These are the activations of a small neural network, seen along a few directions. Each row is one input.
Each table varies a few parts of the input and shows all the possible inputs, shuffled.
A made-up example of a description, with smaller parts first: one of 2 separate values, together with either a single point or one of 11 places around a ring or (one of 6 places along a line, together with one of 8 places around a ring).
Shared parts are said once, and a part with two or three values counts as separate values.
In the rows, 128 means zero.

Other details of the inputs shift rows strongly along three fixed directions, in all tables alike. That doesn't count.

A family of inputs:
row 1: [164 178 127 172 181  41  93 145  79  63  91]
row 2: [131 119  76 102 143  69 140 129 171 139 145]
row 3: [147 170 162 177 119 174 153 148  84 125 124]
row 4: [169  64  91  64 181  75 145 112 164 131 152]
row 5: [ 89 100 143 123 120 195 111 126 214 124 144]
row 6: [199 128 183 198 194 165  81 220  87 104  65]
row 7: [106 101  87  92 140  73 114 116 147  98 140]
row 8: [131 132 155 220 148 141 103 215 124 117  80]
row 9: [120 136 108 117 118 186 117 146 171 166 124]
row 10: [101  93 105  66 100  83 154  66 131 134 182]
row 11: [ 92  94 123 106  74 209 166 102 170 194 163]
row 12: [167  92 146  97 152 197  96 135 172 164 120]
row 13: [179 102 192 123 109 196 190 121  56 168 148]
row 14: [113 116  90  73 112  96 149  28 128 125 169]
row 15: [147 162 192 194 112 172 149 166 100 131 126]
row 16: [101  94  92  99 137  63 125 123 162 125 130]
row 17: [109 131 146  68  75 195 127  86 142 169 160]
row 18: [ 91 112 147  73  77 192 168 113 159 188 167]
row 19: [125 138 117 121 115 181 104 141 173 171 120]
row 20: [119 147 185 145  80 202 168  81  60 139 151]
row 21: [176  82  79  96 220  57 105 146 159 103 117]
row 22: [103  98  86  55 100  89 154  55 118 130 177]
row 23: [138 145  92 114 172  61  78 116 172  87 112]
row 24: [129 134  74 116 193  59  89 139 185  67 116]
row 25: [167  63 100  67 180  75 141 111 167 136 160]
row 26: [110 120 119 142 115 209  92 120 208 144 115]
row 27: [120 139 124  95  83 213 153  81 165 170 161]
row 28: [104 111 120 144 118 209 118 138 209 134 128]
row 29: [195 109 202 200 187 141 105 227 105 108  83]
row 30: [ 97 118 139 105 116 179 126 167 178 150 127]
row 31: [137 156 194 184 136 132 109 206  80 104 111]
row 32: [127 163 172 147 112 162 135 162  65 139 101]
row 33: [113 111  98  58  94  81 134  37 111 141 165]
row 34: [151 179 174 182 112 183 128 143  89 135 109]
row 35: [142 141  87  80 102  93 151  45 138 148 162]
row 36: [116  92  79 110 132  58 136 112 176 144 142]
row 37: [139 134  66  96 143  82 130  98 174 113 141]
row 38: [ 82 102 131  78  71 203 152  92 147 179 145]
row 39: [115 134 199 179 108 175 124 175  71 114 116]
row 40: [104 123 142 130 121 200  80 111 193 127 116]
row 41: [ 93 114 111 143 159 158  58 190 195 116  72]
row 42: [129 137 188 171  74 183 186 101  75 153 154]
row 43: [149 143 110 170 135  60 147 124  44 125 111]
row 44: [141 129  86 108 139  70 145 105 171 115 154]
row 45: [137 143 145 134 105  73 189  55  27 108 160]
row 46: [156 173 134 142 143  62 143  99  48  89 127]
row 47: [ 92 109 156  75  73 188 165 115 164 189 165]
row 48: [125 133  80  80 151  85 119  90 169 100 148]
row 49: [115 128 127  95  84 210 171  94 173 162 168]
row 50: [108 106 114 171 155 179  75 184 242 104 100]
row 51: [122 124  74  97 168  41 111 153 160 104 111]
row 52: [104 109 114 140 119 210 113 130 209 134 126]
row 53: [133 148 172 146  78 180 196 128  65 178 150]
row 54: [138 143 141 112  90  72 157  59   9 127 149]
row 55: [104 131 139  73  81 190 138  94 141 185 142]
row 56: [121 137 172 206 145 134 100 219  91 101  70]
row 57: [150 157 150 123 107  76 199  71  35 110 169]
row 58: [105 115 117 143 119 214 106 131 208 139 122]
row 59: [131 155 199 143  85 185 183 104  70 143 168]
row 60: [154 170 140 192 148 138  97 195 101 125  78]
row 61: [ 88 101 117 150 158 158  70 209 210 106  71]
row 62: [135 129  65  96 137  81 136 113 150 140 136]
row 63: [148 155 172 195 133 132 132 201  96 135 105]
row 64: [164 166 134 168 138  60 166 126  63 101 134]
row 65: [130 133  83  96 165  52  93 137 147  88 122]
row 66: [129 110  50 135 173  57  72 143 191 108  84]
row 67: [148 159 134 132 137  49 149 125  29  94 134]
row 68: [ 96 106 129 156 162 181  68 178 235  87 103]
row 69: [120 118  81 117 160  40  78 128 153 106  84]
row 70: [135 164 184 206 141 168  85 161  90  93  84]
row 71: [100 118 124 148 153 183  81 156 201  94 110]
row 72: [135 123  55 119 175  52 104 158 184 110 113]
row 73: [ 95 100 103 133 121 200 115 149 197 160 118]
row 74: [105 133 127  88 119 180 102 135 162 136 135]
row 75: [123 132 168 162  76 183 185 119  55 173 136]
row 76: [125 147 177 200 148 155  75 205  83  83  77]
row 77: [ 87 107 136  75  80 202 130  81 141 160 159]
row 78: [138 157 186 184 146 137 101 211  92  94 104]
row 79: [116 114  99  48 100  81 169  72 123 133 186]
row 80: [117 124 110 164 146 184  72 158 207 114  97]
row 81: [121 129  92  46 105  89 139  59 118 141 170]
row 82: [ 90 115 130 113 114 184  96 136 168 156 104]
row 83: [153 145 108 171 132  54 141 119  39 122 104]
row 84: [132 160 192 141  83 194 184 104  62 136 158]
row 85: [146 160 126 136 138  56 148 138  40 114 112]
row 86: [126 124 110 102 149  73 127 111 179  99 151]
row 87: [143 161 132 102 100  68 175  76  18 151 138]
row 88: [136 115  59 129 156  50  83 124 167 119  97]
row 89: [143 144 117 174 158  23 126 157  33  85  87]
row 90: [131 126 160 123  89  54 179  79  23 126 168]
row 91: [179  87  92  73 186  82 109 107 145 131 126]
row 92: [151  73 129  79 157 219 112 143 193 164 136]
row 93: [126 151 190 127  78 182 172 127  47 144 155]
row 94: [166 162 121 194 153  43 102 122  70  90  93]
row 95: [153 143 142 187 133  49 154 119  70 104 130]
row 96: [ 95  90 105  64  95  66 173  65 135 162 168]
row 97: [135 154 159 141  82 185 191 118  57 180 146]
row 98: [121 127  69 106 184  39  97 159 164  95 101]
row 99: [125 141 196 218 153 151  91 197 130  81  89]
Each input here is: one of 9 places along a line, together with either a single point or (one of 2 separate values, together with one of 5 places around a ring).
Q: Changing only the place on the line of 9 turns row 65 into row 93. The same change can be made to row 48. Which row results?
A: row 84
Q: Changing only the place on the line of 9 turns row 35 into row 15. The same change can be made to row 23. Which row results?
A: row 86
Q: Which other rows agree with row 67 in the place on the line of 9? List them by row number.
A: row 3, row 21, row 22, row 24, row 52, row 71, row 73, row 89, row 97, row 98
Q: A walk changes only the place on the ring of 5. It starts at row 32 and steps to row 9. List the rest of the walk in order.
A: row 27, row 46, row 74
Q: Which other rows does row 70 become when the place on the line of 9 takes its other values? List them by row number.
A: row 5, row 14, row 20, row 40, row 45, row 68, row 71, row 99
Q: A walk changes only the place on the ring of 5. It starts at row 53 and steps to row 64. List the rest of the walk in order.
A: row 57, row 79, row 30
